These are the activations of a small neural network, seen along a few directions. Each row is one input.
Each table varies a few parts of the input and shows all the possible inputs, shuffled.
A made-up example of a description, with smaller parts first: one of 8 places around a ring, together with either a single point or one of 9 places along a line or (one of 2 separate values, together with one of 6 places along a line).
Shared parts are said once, and a part with two or three values counts as separate values.

Other details of the inputs shift rows strongly along two fixed directions, in all tables alike. That doesn't count.

Table:
row 1: [-3.83 -2.95  1.78  0.93  0.33 -2.38  2.26  1.35  1.38  0.15 -1.37]
row 2: [-3.81 -2.49  1.97  1.12 -0.45 -2.50  2.26  1.53  1.72  0.33 -2.19]
row 3: [ 1.44  3.97 -1.64 -2.46  5.73 -1.84 -2.74 -1.54  2.33 -0.10 -1.54]
row 4: [ 3.23  5.74 -1.28 -2.32  5.79  0.54 -2.00 -1.20  1.96 -1.12 -1.03]
row 5: [-2.28 -2.38 -1.29 -0.62  2.25 -2.50  3.11 -1.87  0.63 -0.37  0.29]
row 6: [ 4.61  1.84 -4.54 -1.26 -3.04 -0.50 -6.51 -0.51 -3.50 -1.31 -0.25]
row 7: [-2.16 -2.36  3.67  2.11  0.03 -0.71  3.08  2.36  2.41  0.28  0.25]
row 8: [ 1.93  5.55  2.16 -2.17  7.20  0.77 -6.28 -0.07  2.12  0.14  2.19]
row 9: [ 4.07  3.71 -2.13 -0.47 -4.03  4.82 -5.52  0.26 -3.26  0.38  0.92]
row 10: [ 1.43  4.69  3.31 -0.37  4.41  0.28 -4.02  0.51  3.53  1.17  0.11]
row 11: [ 1.00  4.07  3.02 -1.19  5.55  0.23 -3.93  0.14  2.46  0.62  1.66]
row 12: [-1.95 -1.63 -0.65  0.08  0.60 -2.90  3.92 -0.77  1.35  0.83 -2.14]
row 13: [-0.90  0.97  1.35 -0.02  1.51  2.66  2.65  0.43  2.12  0.97 -0.10]
row 14: [-2.77 -0.63  1.60  0.37  3.20 -1.69 -0.17 -0.23  1.63  0.96 -0.93]
row 15: [ 0.56 -4.84 -1.12  1.72 -8.61  3.67  1.70 -0.08 -5.22  0.44  2.30]
row 16: [ 1.75  6.70  0.58 -2.16  4.11  3.21 -2.89  1.83  3.58 -0.29 -1.25]
row 17: [ 0.95 -4.23 -3.59  1.20 -8.17 -1.41  0.42  0.50 -4.66 -0.35 -0.86]
row 18: [-1.25 -1.16 -0.27 -0.25  1.62 -0.79  5.38 -1.44  1.06 -0.94 -0.23]
row 19: [-1.95 -1.57 -0.76 -1.12  2.87 -2.69  2.89 -1.74  1.78 -0.24 -0.71]
row 20: [ 0.82 -4.13 -1.54  2.26 -9.29  3.70  1.78  1.61 -4.45  0.05  1.29]
row 21: [-1.10 -0.14 -0.56  0.34 -0.17 -1.08  5.53  0.76  1.99 -1.42 -1.82]
row 22: [ 5.51  4.03 -3.85 -0.76 -3.27  1.64 -4.67 -1.28 -4.18 -0.91  0.47]
row 23: [-2.09 -1.79  3.85  2.00 -0.91 -0.67  2.71  2.27  2.71  0.50 -0.40]
row 24: [-2.38 -2.55  3.81  2.20  0.58 -0.46  3.06  0.79  2.08  1.53  0.89]
row 25: [-4.12 -3.21  2.04  0.34  1.75 -2.32  2.20 -0.67  0.72  0.86  0.19]
row 26: [-3.96 -3.01  2.26  1.40  0.29 -2.21  2.47  0.01  1.38  1.57 -1.51]
row 27: [ 2.18  0.57 -2.11 -0.92 -1.83  0.46 -8.14 -1.22 -5.14 -0.48  2.46]
row 28: [-1.24 -1.41 -0.49 -0.47  2.54 -0.67  5.03 -1.59  0.70 -1.23  0.46]
row 29: [ 2.09 -3.54 -3.26  1.58 -8.05  0.48  2.31  0.40 -5.21 -1.43  0.40]
row 30: [ 4.22  2.19 -2.28 -1.09 -2.53  4.85 -5.87 -0.56 -4.03 -0.59  2.44]
Each input here is: one of 5 places around a ring, together with one of 6 places along a line.
- Changing only the place on the line of 6 turns row 19 into row 17. The same change can be made to row 15. Which row results? => row 16
- A walk changes only the place on the ring of 5. It starts at row 4 and steps to row 3. List the rest of the walk in order. => row 14, row 24, row 13

Table:
row 31: [ 0.70 -0.10  0.86  1.10 -1.62 -0.31 -2.50  0.14 -1.88  0.60  0.63]
row 32: [-0.59 -3.94  0.22  2.04 -3.16 -1.32  1.15 -0.79 -1.51  0.64  0.41]
row 33: [-2.71 -3.97 -0.13  1.05 -2.46 -1.58  2.45 -0.57 -0.64  0.88 -1.60]
row 34: [ 1.76  0.69 -1.73 -0.51 -1.15 -1.33 -3.66 -1.05 -1.78  0.28 -0.14]
row 35: [-1.22 -4.15 -0.32  1.41 -1.76 -0.05  3.02 -0.89 -1.90  0.00  1.77]
row 36: [-2.22 -1.25  1.94  0.59  3.40 -2.36  4.41  0.82  3.67 -0.63 -0.51]
row 37: [ 3.75  3.92 -0.46 -0.87 -1.51  3.65 -5.26  0.41 -0.59  0.12  0.29]
row 38: [ 1.11  0.90  0.25  0.43 -2.42  1.16 -4.85  0.81 -1.47  1.33  0.66]
row 39: [-0.46 -1.14 -2.11 -0.63 -1.63  0.91 -0.77 -1.26 -2.33 -0.64  0.17]
row 40: [-1.68  0.53  3.00  0.48  3.13 -0.03  4.95  0.46  3.58  0.28 -0.49]
row 41: [ 1.31  3.81  0.49 -1.99  3.36  2.87 -5.34  0.56  0.78  0.47  0.95]
row 42: [ 3.18  2.86 -3.19 -1.04 -2.19  2.16 -3.33 -0.58 -2.33 -0.80 -0.89]
row 43: [ 0.98  0.16  0.73  0.55 -1.96 -0.11 -1.33  0.96 -1.45 -0.94  0.77]
row 44: [-0.83  3.37  2.33 -1.69  7.44  0.28 -0.62 -0.44  3.23  0.01  0.57]
row 45: [ 1.03  5.56 -1.14 -2.63  5.63 -0.47 -3.79  0.79  2.41 -1.24 -2.21]
row 46: [-1.87  0.23  0.45 -0.62  3.11 -1.42  6.44 -0.40  3.75  0.23 -1.44]
row 47: [-1.02 -2.20  0.84  1.54 -3.42  0.70  0.75  2.00 -0.37  0.23  0.37]
row 48: [-0.65 -3.64 -1.86  0.23 -3.78 -0.55  2.33 -1.21 -3.01 -0.07  1.54]
row 49: [ 1.08 -2.04 -0.75  1.63 -2.99  0.66  2.65 -0.30 -1.65 -0.20  0.68]
row 50: [-1.66  0.40  0.60 -1.07  3.97 -2.85  3.31  0.56  3.48 -0.54 -1.51]
- Changing only one part turns row 50 into row 46. The same change can be made to row 36. Which row results? => row 49
- Describe the family of inputs behind these rows. => one of 4 separate values, together with one of 5 places along a line
- Which other rows does row 40 become when the choice among 4 separate values takes its other values? List them by row number. => row 31, row 43, row 44
- Which other rows does row 33 become when the choice among 4 separate values takes its other values? List them by row number. => row 39, row 42, row 45
